These are the activations of a small neural network, seen along a few directions. Each row is one input.
In each table, some parts of the input vary, and every possible input appears once, in random order.
A made-up example of a description, with smaller parts first: one of 4 places along a line, together with either a single point or one of 11 places around a ring or (one of 3 separate values, together with one of 5 places around a ring).
Shared parts are said once, and a part with two or three values counts as separate values.
In the rows, 128 means zero.

Other details of the inputs shift rows strongly along two fixed directions, in all tables alike. That doesn't count.

A family of inputs:
x1: [189 189 129 116  87 112 158 172 189 117 183]
x2: [ 81  69 101 154 148 129 127  90  73 170  81]
x3: [176 102 161 136 154 101  70 141 101  24 124]
x4: [190 198 128 111  96 111 175 165 173 109 183]
x5: [ 61  59 154 134 133 143 103 107  69 154  83]
x6: [ 54 180 133  83 109 195 183 142 142 228 134]
x7: [ 67 170  97 104 119 166 196 138 168 234 139]
x8: [174  95 167 137 139  96  72 144  95  23 133]
x9: [ 73  58 108 158 148 130 119 100  87 166  88]
x10: [174 185 132 110  97 103 162 176 196 111 192]
x11: [218 105 112 159 173  77  91 118 109  48 109]
x12: [181 101 155 137 137 100  57 139 109  22 119]
x13: [ 57  69 146 134 150 153 103 105  64 151  84]
x14: [ 74 170  98 109  91 170 196 129 153 239 133]
x15: [ 66  69 147 138 135 152  89 106  72 148  82]
x16: [ 65 174 139  87  92 187 174 143 155 229 127]
x17: [ 86  70  98 157 150 131 117  89  79 168  74]
x18: [ 59  78 118 149 173 149 109  43  86 142  97]
x19: [ 70  60 109 154 160 126 118 102  92 160  90]
x20: [ 82  68 100 161 163 136 105  97 100 164  73]
x21: [ 98  72  92 154 152 127 124  87  77 174  75]
x22: [169 204 147 104  93 125 164 120 180  95 211]
x23: [181 106 158 138 153 103  61 141 109  23 119]
x24: [ 60 187 109 102 116 188 184  81 167 217 151]
x25: [ 78  70 101 156 177 135 119  98  92 161  78]
x26: [175 211 141 108  91 131 148 118 194  99 197]
x27: [ 72  64 104 157 159 128  97 101 114 160  79]
x28: [178 201 169  88  99 129 156 178 174 103 177]
x29: [182 102 161 141 138 101  56 141 109  25 120]
x30: [185  93 129 160 165  75  70 134 139  39 121]
x31: [ 54 178 119  78 106 192 184 143 145 219 136]
x32: [ 51 166 143  83  94 184 192 143 138 233 137]
x33: [ 69  64 104 153 174 126 109 101 105 157  84]
x34: [202 103 128 163 151  82  79 125 119  38 114]
x35: [ 56 169 132  86  80 189 172 146 143 223 141]
x36: [203 211 113 112 114 117 168 160 183 116 168]
x37: [ 71  77 141 138 149 156  85 104  80 147  74]
x38: [170 194 172  91  71 130 147 179 161 103 189]
x39: [ 66  55 110 156 146 124 100 102 106 162  86]
x40: [ 55 169 125  82  79 188 173 144 144 220 140]
x41: [ 77  65 102 158 160 130 101  99 105 162  76]
x42: [216 105 116 156 171  73 101 120 102  47 116]
x43: [186 108 167 141 154 103  60 139 107  24 118]
x44: [210 101 121 155 156  70 105 123  97  51 124]
x45: [193 202 120 115 114 118 160 170 197 114 175]
x46: [ 70 168 101 107  90 167 203 130 147 238 139]
x47: [ 71  74 142 135 163 152  97 104  84 151  68]
x48: [194 102 128 159 166  82  92 124 109  38 116]
x49: [215 205 109 112 104 110 168 158 180 123 168]
x50: [ 51 166 134  84  79 186 179 147 136 222 146]
x51: [ 68  64 152 136 134 145  95 107  77 151  78]
x52: [179  79 141 160 136  66  77 138 127  40 137]
x53: [166 192 157  85  69 129 149 180 164  98 190]
x54: [191  90 135 162 154  75  91 135 113  40 131]
x55: [174 203 148 107  77 125 151 120 187  96 207]
x56: [206 194 118 110  89 102 179 160 164 124 181]
x57: [205 206 116 114 100 114 162 161 184 117 169]
x58: [ 57  68 127 150 142 142 107  46  81 143 108]
x59: [ 82  78  96 157 174 140 115  88  90 160  66]
x60: [ 55  68 131 128 147 152 105 106  67 145  86]
x61: [ 62 156 105 107  91 160 194 139 161 238 147]
x62: [180 105 152 135 152 102  62 138 109  20 118]
x63: [203 105 122 158 169  78  95 122 105  42 116]
x64: [181 186 131 114  83 108 155 173 194 117 185]
x65: [198 200 122 110 101 108 177 163 168 113 182]
x66: [186 198 123 112 111 113 156 171 202 113 177]
Each input here is: one of 6 places around a ring, together with either a single point or one of 4 places along a line or one of 6 places along a line.
The inputs of x50 and x8 match in every part but the place on the ring of 6. If x58 is changed in the same way as x50 into x8, which row does it become?
> x22
The inputs of x62 and x31 match in every part but the place on the ring of 6. If x66 is changed in the same way as x62 into x31, which row does it become?
> x7
Which other rows does x51 become when the place on the line of 4 takes its other values? List them by row number.
> x15, x35, x40
Which other rows does x52 become when the place on the ring of 6 takes its other values? List them by row number.
> x10, x27, x30, x33, x39
Start at x10 and move only the place on the line of 6, one step at a time. The first step leads to x19. Which rows follow, in order?
> x54, x4, x65, x44

A family of inputs:
x67: [136 111 135 130 125 116 133 138  99 124 117]
x68: [158 194 109 106 141 146 163 160 156 160 129]
x69: [ 86 142  83 139 112 131 185 101 176 202 159]
x70: [157 167 140 112  99 119 160 142 142 125 166]
x71: [150 135 112 133 166 131 126 119 121 122  98]
x72: [149 141 170 116 121 120 100 119 137  54 169]
x73: [ 63 118 118 128 121 158 163  81 101 190 128]
x74: [134 177 108 126 146 149 156  91 150 138 142]
x75: [111  74 142 159 134 117  75  77  99  91 115]
x76: [ 64 106 124 121 112 163 135 144 114 207  95]
x77: [119  62  93 170 155  89 113 120 118 136  95]
x78: [138 169 142 103  81 139 150 163 165 151 154]
x79: [131 144 129 112 112 133 161 170 121 161 130]
x80: [ 55 113  91 134 177 173 145  68 101 211  73]
x81: [ 75 139 150  94 114 167 146 147 129 168 128]
x82: [192 113 125 143 148  93  95 112 111  54 126]
x83: [154 181 110 103 109 138 169 151 150 156 141]
x84: [156 163  96 127 106 104 173 186 188 170 157]
x85: [151 116 157 131 122 113  91 149 123  68 124]
x86: [136 161 162  94 108 144 136 188 147 115 151]
x87: [104  75 139 147 130 125  86  98 100 120 103]
x88: [151 123 109 129 144 122 123 148 107 129 101]
x89: [197 137 171 131 115  90  77 145 141  18 159]
x90: [151 191 110 111 105 142 171 112 161 138 172]
x91: [ 58  61 138 153 152 142  78  65  80 118  95]
x92: [208 118 116 159 132  56 113 140 168  57 164]
x93: [ 98  79 143 139 142 134  86 144  89 115  86]
x94: [100  74 160 132 154 128  74 105  90  85 108]
Describe the family of inputs behind these rows.
> one of 4 places along a line, together with either a single point or one of 6 places along a line
The inputs of x84 and x69 match in every part but the place on the line of 4. If x76 is changed in the same way as x84 into x69, which row does it become?
> x75
Which other rows does x70 become when the place on the line of 6 takes its other values? List them by row number.
> x80, x82, x87, x89, x94
Which other rows does x70 become when the place on the line of 4 takes its other values? List them by row number.
> x67, x73, x79
Start at x71 and move only the place on the line of 6, one step at a time. The first step leads to x83. Which rows follow, in order?
> x67, x78, x85, x81

A family of inputs:
x95: [ 85  77 108 144 142 128 124 136 107 177  86]
x96: [127 198 169  85  71 152 144 153 189 120 195]
x97: [156 117 173 129 138 117  66 112 117  29 139]
x98: [ 87  59  97 170 161 117 103  79 103 146  86]
x99: [164 171 133 106  99 124 153 173 148 122 157]
x100: [ 87  58 135 146 146 130  98 109  63 138  77]
x101: [187 108 153 138 144 100  90 135  89  48 114]
x102: [155 157 138 111  85 116 148 182 156 125 164]
x103: [ 48 117 148 112 122 173 116  97 118 161 121]
x104: [ 67  84 147 132 161 161  81  73  80 116  90]
x105: [ 81  47 120 154 155 119  98 127  83 147  75]
x106: [181 129 114 152 140  92 115 117 150  82 141]
x107: [176 120 139 135 131  95 111 167 130  82 132]
x108: [ 80  99 110 144 157 141 128  81 107 157 104]
x109: [ 87 153  94 114 103 151 184 164 162 234 124]
x110: [ 83  67 132 154 149 131  98  63  76 124  99]
x111: [172 206 126  94 106 133 177 183 173 143 163]
x112: [ 78 181 100 106 123 174 192 104 156 216 143]
x113: [189 115 109 162 167  91  97  98 124  62 120]
x114: [ 51 166 147  80  99 197 161 158 135 213 123]
x115: [182 120 129 139 135  92 112 164 135  87 126]
x116: [ 67 123 148 103 132 179 120 137 100 164  94]
x117: [ 98  61 106 154 173 125 104 115  79 150  62]
x118: [ 62 139 106 121 125 161 169 101 142 207 131]
x119: [188 150 114 131 132 102 134 167 149 109 129]
x120: [157 100 181 126 128 112  63 163 107  42 120]
x121: [167  89 142 156 128  83  83 110 117  41 146]
x122: [ 93 102  90 153 161 135 131  80 115 167  95]
x123: [181 127 137 132 138  98 114 162 127  79 128]
x124: [ 91  95 113 131 146 144 126 120  83 160  87]
x125: [193 155 110 129 138 106 135 163 146 107 125]
x126: [ 78  86 105 151 145 132 126  89 120 166 107]
x127: [182 135 123 145 145  98 115 112 143  74 143]
x128: [166 154 133 126 116 113 130 117 144  85 165]
x129: [ 86  92 131 129 138 147 125 114  78 163  88]
x130: [179 206 116  98 109 131 178 180 178 149 158]
x131: [178 108 151 148 142  97  87  90 103  38 139]
x132: [164 203 118 110  98 126 177 143 197 141 186]
x133: [ 63 134 127 117 100 159 160  93 130 194 142]
x134: [ 71 155 113  99  92 166 184 155 139 226 132]
x135: [ 81  50 138 148 138 127  96 113  67 142  80]
x136: [177 215 113 109 112 131 177 135 191 134 180]
x137: [ 61 167 108 104  94 172 189 108 153 222 154]
x138: [147 119 181 115 105 120  84 177 129  69 138]
x139: [170 189 140 109 109 132 152 113 151 103 175]
x140: [181 166 114 121 112 107 150 180 168 129 146]
x141: [169  91 140 159 143  81  86 114 127  46 139]
x142: [168 184 126 113 110 127 152 121 157 105 175]
The inputs of x114 and x120 match in every part but one. If x122 is changed in the same way as x114 into x120, which row does it become?
> x106
The inputs of x104 and x96 match in every part but one. If x111 is changed in the same way as x104 into x96, which row does it become?
> x105
Describe the family of inputs behind these rows.
> one of 2 separate values, together with one of 4 places along a line, together with either a single point or one of 5 places along a line
Which other rows does x129 become when the choice among 2 separate values takes its other values? List them by row number.
> x131
Which other rows agree with x115 in the place on the line of 4 and the choice among 2 separate values? List them by row number.
> x100, x107, x120, x134, x140
Start at x112 and move only the place on the line of 4, one step at a time. The first step leads to x108. Which rows follow, in order?
> x118, x141

A family of inputs:
x143: [116 102 137 138 133 130 106  99 101 115 115]
x144: [ 94 166 132 107 101 160 155 120 156 172 150]
x145: [ 63 139 114 107 107 164 177 149 130 227 120]
x146: [197 194 151 102  99 120 144 165 155  82 173]
x147: [145 158 139 110  94 124 157 160 142 135 159]
x148: [ 61  79 131 138 133 141 117 101 102 157 111]
x149: [153  97 142 142 136  97  96 154 122  80 124]
x150: [109 175 131  93 120 168 164 149 135 175 129]
x151: [227 187  87 136 132  86 170 155 180 110 161]
x152: [149 102 141 144 132 105  88 131 132  78 129]
x153: [129 160 142 111  93 130 148 140 162 130 170]
x154: [103  86 137 141 135 120 103 126 117 118 118]
x155: [135 164 139 113  93 132 144 137 167 130 169]
x156: [154 118 151 133 133 117  96 114 107  67 133]
x157: [132 178 141 103 108 147 142 147 167 130 158]
x158: [137 102  83 167 166 102 129  79 130 128 115]
x159: [111  92 136 139 126 120 111 108 100 117 121]
x160: [101 152 122 109 106 145 159 158 155 182 136]
x161: [103 110 149 125 146 143 100  98 102 104 117]
x162: [168 177  84 135 125 112 184 113 169 152 161]
x163: [150 100 150 141 123 101 101 125 109  75 140]
x164: [125  92 123 141 138 119 109 133 104 128 100]
x165: [ 67  91 124 138 145 151 108 101 109 161  92]
x166: [118  92 125 142 140 120 102 134 116 125 102]
x167: [163 177  82 135 133 112 172 126 188 154 156]
x168: [148 102  74 165 176  99 128 107 129 137  96]
x169: [205 112 149 142 129  77  91 163 122  38 135]
x170: [ 75  83 122 140 130 142 119  92  93 160 103]
x171: [153 122 158 126 139 122  96 112 101  63 132]
x172: [114 155 122 109  97 146 165 141 139 179 141]
x173: [136 164  68 133 133 128 197 115 150 200 132]
x174: [163 116 140 133 145 115  97 141 107  77 112]
x175: [209 124 151 142 138  86  78 157 136  30 134]
x176: [ 73  94 121 132 154 156 112 115  99 163  81]
x177: [107 108 145 127 152 142  98 112 109 106 109]
x178: [103 173 133  94 122 169 157 149 147 172 131]
x179: [176 189 157 105  99 125 131 147 171  77 183]
x180: [113 165 121 106 110 155 162 150 144 184 129]
x181: [126 102 131 137 137 128 111 115  94 121 103]
x182: [120  92 131 138 130 118 115 122  95 122 109]
x183: [ 65  80 125 140 138 140 113 110 109 160  99]
x184: [ 79 102 132 122 150 160 123 102  75 156  88]
Describe the family of inputs behind these rows.
> one of 6 places around a ring, together with either a single point or one of 6 places along a line
The inputs of x153 and x169 match in every part but the place on the ring of 6. If x179 is changed in the same way as x153 into x169, which row does it become?
> x174
Which other rows does x182 become when the place on the line of 6 takes its other values? List them by row number.
> x146, x147, x172, x181, x184
Which other rows agree with x152 in the place on the ring of 6? List them by row number.
> x154, x157, x165, x167, x177, x183
